Read these off the row that follows.
1) Read off the second entry.
2) Read off the entry just left of the centre entry.
3) Read off the 1st entry from the right.
4) Read off the 1st entry.
[-67, 34, -26, -31, 56, -35, -47]
1) 34
2) -26
3) -47
4) -67

Questions about the array below. Counting starts at 0.
1) What is the entry just left of the smallest entry?
2) What is the entry at row 2, column 2?
3) What is the entry directly below -50?
4) What is the entry at row 1, column 2?
5) What is the entry in row 0 and column 2?
6) What is the bottom entry of the column that holds the largest entry?
7) What is the entry at row 1, column 0?
8) What is the bottom entry of the column that holds the smallest entry?
[[ -6 -15  24  -3  -6 -37 -25]
 [ -4   0  22  -4  11  -9   5]
 [  0  -9 -18 -29  16   9  11]
 [-29 -20  -6 -14 -50 -14 -33]
 [ -2 -37 -25 -40   5   2  -3]
 [-16 -13 -17  31 -25 -23  -5]
 [-17 -36 -24 -31 -13  16   5]
 [-26   5 -16 -49   6 -11 -22]
 [ -5 -39 -18 -25 -44   0 -23]
 [-37 -29 -11  15 -33 -24 -14]
 [  2 -15 -11  26  -8 -36 -11]
 [-28 -22 -38 -41   4 -19 -21]]
1) -14
2) -18
3) 5
4) 22
5) 24
6) -41
7) -4
8) 4

m =
[[5203 6424 6254 7916 3540 3849 5542 4655 3936 6172 5543 5060 3176]
 [5394 3527 2828 2772 7516 3662 4198 4935 3865 6198 3942 7168 3822]
 [5277 4146 3930 4207 6219 4608 5167 5503 4470 5512 4971 6315 4637]
 [5294 7969 6228 8153 2576 3276 5632 4485 4016 6349 5895 4392 2640]
 [4649 6524 7196 7524 3059 5547 5420 4954 5458 4744 5764 3487 5507]
 [5886 5787 7876 9278 3098 7067 7005 5223 5834 5556 6799 4576 5033]
 [4547 5795 5075 5971 4413 3826 4879 5220 4057 5311 5149 4780 4398]
 [5146 5841 4893 5078 5077 4082 4736 4698 4557 5663 4794 5240 4128]
 [5686 3677 3937 2782 7443 4638 4249 4395 5190 5796 3714 6672 4380]
 [5281 6467 5233 5684 4007 4843 5819 5610 5159 4985 5917 4631 4879]
 [5044 6646 4585 5667 4055 3200 5163 5067 3831 5896 5194 5204 3444]
 [4674 4822 4441 6074 4980 4107 5498 5580 3705 5318 5528 5654 4444]]
The entry directly above the largest entry is 7524
The entry just right of the smallest entry: 3276
Give the 1st entry, reading row by row.
Answer: 5203
The last entry, reading row by row -> 4444
The 3rd entry on the main diagonal: 3930
The third-last entry, reading row by row: 5528
Give the entry in the top-right corner.
Answer: 3176
The entry directly above 6467 is 3677
The entry just left of the largest entry is 7876
Give the entry directly above 2782.
Answer: 5078
Give the entry just left of 5498.
Answer: 4107
The 3rd largest entry: 7969
The 2nd smallest entry -> 2640
The entry directly below 4698: 4395
Give the largest entry in the last row.
Answer: 6074
The entry directly below the smallest entry -> 3059
The entry directly below 5686: 5281
Give the maximum.
Answer: 9278
The largest entry in the first row: 7916
The last entry in the row that holds the largest entry: 5033
The first entry in the row that holds the smallest entry: 5294
The 2nd entry, reading row by row is 6424
Give the entry just left of the smallest entry.
Answer: 8153
The smallest entry in the first column -> 4547
The smallest entry is 2576
The entry just right of the largest entry: 3098
The entry in the bottom-left corner -> 4674
Give the bottom entry of the column that holds the smallest entry.
Answer: 4980
The 5th entry, reading row by row -> 3540
Give the second entry on the main diagonal.
Answer: 3527
